Small tables with named rows and columns. After each table, cells are looked up by row and column.

Dezufas:
        Nirum  Fovuvud
Pifono   0.04     0.54
Dev      0.91     0.60
Sibopa   0.73     0.46

What is the Fovuvud of Sibopa in Dezufas?
0.46
What is the Nirum of Dev in Dezufas?
0.91
What is the Nirum of Sibopa in Dezufas?
0.73
What is the Fovuvud of Pifono in Dezufas?
0.54
What is the Fovuvud of Dev in Dezufas?
0.60
What is the Nirum of Pifono in Dezufas?
0.04

Bisa =
,Tamak,Reni,Kar,Gen,Gib
Gaz,5225,2172,7968,7243,6975
Kitu,4201,2358,5442,4898,5098
Zag,9969,6528,9148,9814,2043
Mitor,4144,2897,4991,4701,4733
Ginutun,6112,2620,8621,8183,6595

What is the Tamak of Gaz in Bisa? 5225
What is the Reni of Mitor in Bisa? 2897
What is the Reni of Zag in Bisa? 6528
What is the Kar of Kitu in Bisa? 5442
What is the Kar of Mitor in Bisa? 4991
What is the Tamak of Kitu in Bisa? 4201
What is the Gib of Ginutun in Bisa? 6595
What is the Gib of Kitu in Bisa? 5098
What is the Reni of Gaz in Bisa? 2172
What is the Tamak of Zag in Bisa? 9969
What is the Gib of Gaz in Bisa? 6975
What is the Tamak of Mitor in Bisa? 4144
What is the Gib of Mitor in Bisa? 4733
What is the Gen of Kitu in Bisa? 4898
What is the Reni of Kitu in Bisa? 2358
What is the Gib of Zag in Bisa? 2043
What is the Kar of Gaz in Bisa? 7968
What is the Kar of Zag in Bisa? 9148
What is the Gen of Zag in Bisa? 9814
Row with the largest Gib: Gaz

Los:
	Dod	Dezuzu	Samolig	Kegez	Boragan	Neke	Dugu	Motik	Nog
Toki	-326	87	-102	-129	452	450	569	-439	521
Sukudo	-334	-12	-54	-254	449	409	649	-437	433
Zetepi	-47	81	71	-25	231	312	358	-121	328
Rivobaf	-358	234	-160	-95	336	737	564	-266	600
Tapor	-141	290	-44	72	256	576	373	-146	515
Fozu	46	-53	90	100	251	19	193	89	159
Venaket	-45	69	74	182	227	188	185	-22	440
Gutapo	-262	287	-123	18	348	627	471	-253	590
Vadipu	-492	-41	-260	-310	535	582	736	-529	448
Bine	15	233	35	-25	254	397	481	-24	213
Bazag	-408	205	-246	-222	512	725	776	-467	580
Gavu	-481	179	-240	-182	427	766	684	-370	638
Mon	168	217	113	117	279	236	242	79	122
Padilo	41	32	116	256	179	62	57	120	395

Dugu of Sukudo is 649
Kegez of Zetepi is -25
Nog of Toki is 521
Dod of Sukudo is -334
Neke of Bazag is 725
Neke of Sukudo is 409
Nog of Bine is 213
Kegez of Venaket is 182
Which row has the largest Neke? Gavu

Pav =
         Vaneg  Fuzevek  Nozapu  Zugeve  Ris  Med  Pali  Degava  Fefosot  Rorof
Kogiril    131      119     160      88  125  117   136     109      108    103
Kof        117      100     161      91  102  120    98      89      146    170
Tobu        85       86     110     146   89  231    95     126      105    124
Gupem       76      141      49     163  119  181   155      70       91    131
Gapin      120      121      52      94  109  131   148     100      145    108
Kod         93       88     100     176   99  156   107     103       98    183
Bovapop    121       99      78     103   77  158   139     152      111    107
Pem        115      106     118      73  123  140   134     105      156    125
Radir       90       93      94     137   88  131   161     105       99    165
Piz        137      116     145     119  131   87    94     119      140    108
Siz        141       79     127     124   97  139   100     150      133    120
Voduvu      86      104      85     134  115  134   115      94      153    144

Radir, Med -> 131
Bovapop, Pali -> 139
Gapin, Rorof -> 108
Tobu, Nozapu -> 110
Kof, Ris -> 102
Voduvu, Degava -> 94
Bovapop, Zugeve -> 103
Gupem, Fefosot -> 91
Gupem, Rorof -> 131
Gapin, Zugeve -> 94
Radir, Fefosot -> 99
Tobu, Degava -> 126
Row with the largest Fuzevek: Gupem

Dagapi.tsv
	Zinefit	Fof
Fefifo	211	161
Kipul	51	40
Kod	102	229
Napilit	163	150
Bazilo	38	78
Vimefos	218	179
Viroso	171	177
Peko	29	118
Nilu	65	89
Mezesot	208	225
Bufi	16	199

Zinefit of Nilu = 65
Fof of Napilit = 150
Fof of Kipul = 40
Zinefit of Bufi = 16
Zinefit of Napilit = 163
Fof of Vimefos = 179
Zinefit of Kod = 102
Zinefit of Fefifo = 211
Fof of Bufi = 199
Fof of Bazilo = 78

Bafo =
|  | Leto | Konum | Rusub |
|---|---|---|---|
| Difeda | 63 | 151 | 99 |
| Lem | 232 | 106 | 158 |
| Togive | 56 | 211 | 126 |
| Kovun | 158 | 51 | 149 |
| Vidu | 132 | 122 | 129 |
| Fuzufe | 112 | 135 | 172 |
| Liragiz | 79 | 101 | 137 |
| Ribi | 102 | 139 | 134 |

What is the Leto of Ribi in Bafo?
102
What is the Leto of Vidu in Bafo?
132
What is the Konum of Togive in Bafo?
211
What is the Leto of Lem in Bafo?
232
What is the Konum of Fuzufe in Bafo?
135
What is the Rusub of Lem in Bafo?
158
What is the Rusub of Liragiz in Bafo?
137
Which row has the largest Leto? Lem

Dab =
,Ligiluk,Bilomiv,Minoto,Sigo
Segove,-30,2704,376,1219
Delob,3201,-2886,3589,-2310
Vikonu,-3901,9322,-2588,3996
Vuso,3851,-9058,952,-423
Kog,-1368,5205,-956,3038
Ziv,1260,622,1765,-200
Sez,1962,-4510,-977,2561
Bogu,1154,-1373,-337,2058
Sanid,1160,684,1527,21
Sen,2254,-3332,1506,-452

What is the Minoto of Segove in Dab?
376
What is the Ligiluk of Segove in Dab?
-30
What is the Ligiluk of Sen in Dab?
2254
What is the Bilomiv of Segove in Dab?
2704
What is the Ligiluk of Delob in Dab?
3201
What is the Bilomiv of Sez in Dab?
-4510
What is the Bilomiv of Sanid in Dab?
684
What is the Minoto of Vuso in Dab?
952
What is the Minoto of Sanid in Dab?
1527
What is the Ligiluk of Ziv in Dab?
1260
What is the Ligiluk of Vikonu in Dab?
-3901
What is the Minoto of Vikonu in Dab?
-2588
What is the Sigo of Bogu in Dab?
2058
What is the Minoto of Sez in Dab?
-977
What is the Minoto of Sen in Dab?
1506
What is the Bilomiv of Bogu in Dab?
-1373
What is the Sigo of Sen in Dab?
-452
What is the Ligiluk of Sez in Dab?
1962

Mefekiz:
cols = Pobiga, Nipu, Pev
Gar: [218, 145, 139]
Keb: [121, 76, 123]
Bimus: [121, 116, 99]
Bireko: [108, 33, 111]
Pena: [159, 160, 99]
Pes: [171, 142, 126]
Kuliso: [45, 98, 155]
Vutane: [118, 132, 123]
Gimibu: [127, 99, 124]
Nos: [117, 197, 137]
Getal: [167, 144, 98]
Soga: [135, 133, 102]
Rik: [195, 103, 190]
Bef: [85, 148, 108]

Nos, Nipu => 197
Bef, Pev => 108
Soga, Nipu => 133
Rik, Pobiga => 195
Gar, Pobiga => 218
Keb, Pev => 123
Kuliso, Pev => 155
Keb, Pobiga => 121
Soga, Pobiga => 135
Bimus, Pev => 99
Kuliso, Pobiga => 45
Row with the largest Pev: Rik

Zodedat =
columns: Dol, Tilal, Rovagi, Vipab, Lazevad, Mak, Kivuv
Ketemel: [69, 58, 16, 55, 23, 31, 40]
Kezipes: [55, 48, 23, 48, 55, 33, 40]
Kolav: [24, 29, 47, 27, 16, 40, 39]
Fefam: [75, 62, 32, 59, 26, 34, 40]

Ketemel, Dol => 69
Kezipes, Kivuv => 40
Kolav, Rovagi => 47
Kolav, Vipab => 27
Kolav, Dol => 24
Kolav, Lazevad => 16

Meviru.tsv
	Lopige	Fofi	Muvipa	Tovo	Zar	Sal	Lisiga
Fuv	597	539	613	546	482	159	508
Vudu	513	502	462	375	552	493	542
Gege	272	353	451	721	375	580	530
Liv	323	503	463	528	455	573	463
Gabob	450	546	514	467	506	585	464
Tezi	364	425	460	444	586	562	542
Zupodid	879	351	365	693	521	488	514
Mufi	794	701	423	471	531	492	462
Vabi	390	433	513	447	498	501	554
Kopive	437	494	354	521	479	543	424
Gasopu	633	533	424	459	440	455	487

Lisiga of Vudu: 542
Zar of Gasopu: 440
Tovo of Kopive: 521
Muvipa of Mufi: 423
Fofi of Vudu: 502
Muvipa of Tezi: 460
Which row has the largest Muvipa? Fuv

Sosam =
         Zomaza  Rak  Ruziz  Zulot  Runal  Ripeg  Fururuv  Vuf  Semu
Bovel       178  117    130     70    214    160      144   66   146
Pufes       191  128    141     99    196    161      142   90   159
Bubusof     176  126    129     46    200    157      153   60   150
Lekotu      169  137    144     82    194    167      135   54   154
Kef         150  156    160     83    196    167      146   68   151
Zis         168  152    161     96    195    160      156  106   157
Fuf         180  126    128     44    196    155      156   64   152
Vezize      179  115    129     68    217    158      148   73   146
Gitugiv     186  116    126     54    210    152      160   84   149
Ronid       151  155    163     90    204    164      152   88   149
Gasatab     157  148    144     39    194    157      165   69   150
Lamev       157  145    142     41    197    158      161   63   148

Lekotu, Rak -> 137
Ronid, Semu -> 149
Kef, Semu -> 151
Zis, Ruziz -> 161
Lekotu, Zulot -> 82
Lamev, Runal -> 197
Bubusof, Ruziz -> 129
Kef, Vuf -> 68
Which row has the largest Semu? Pufes

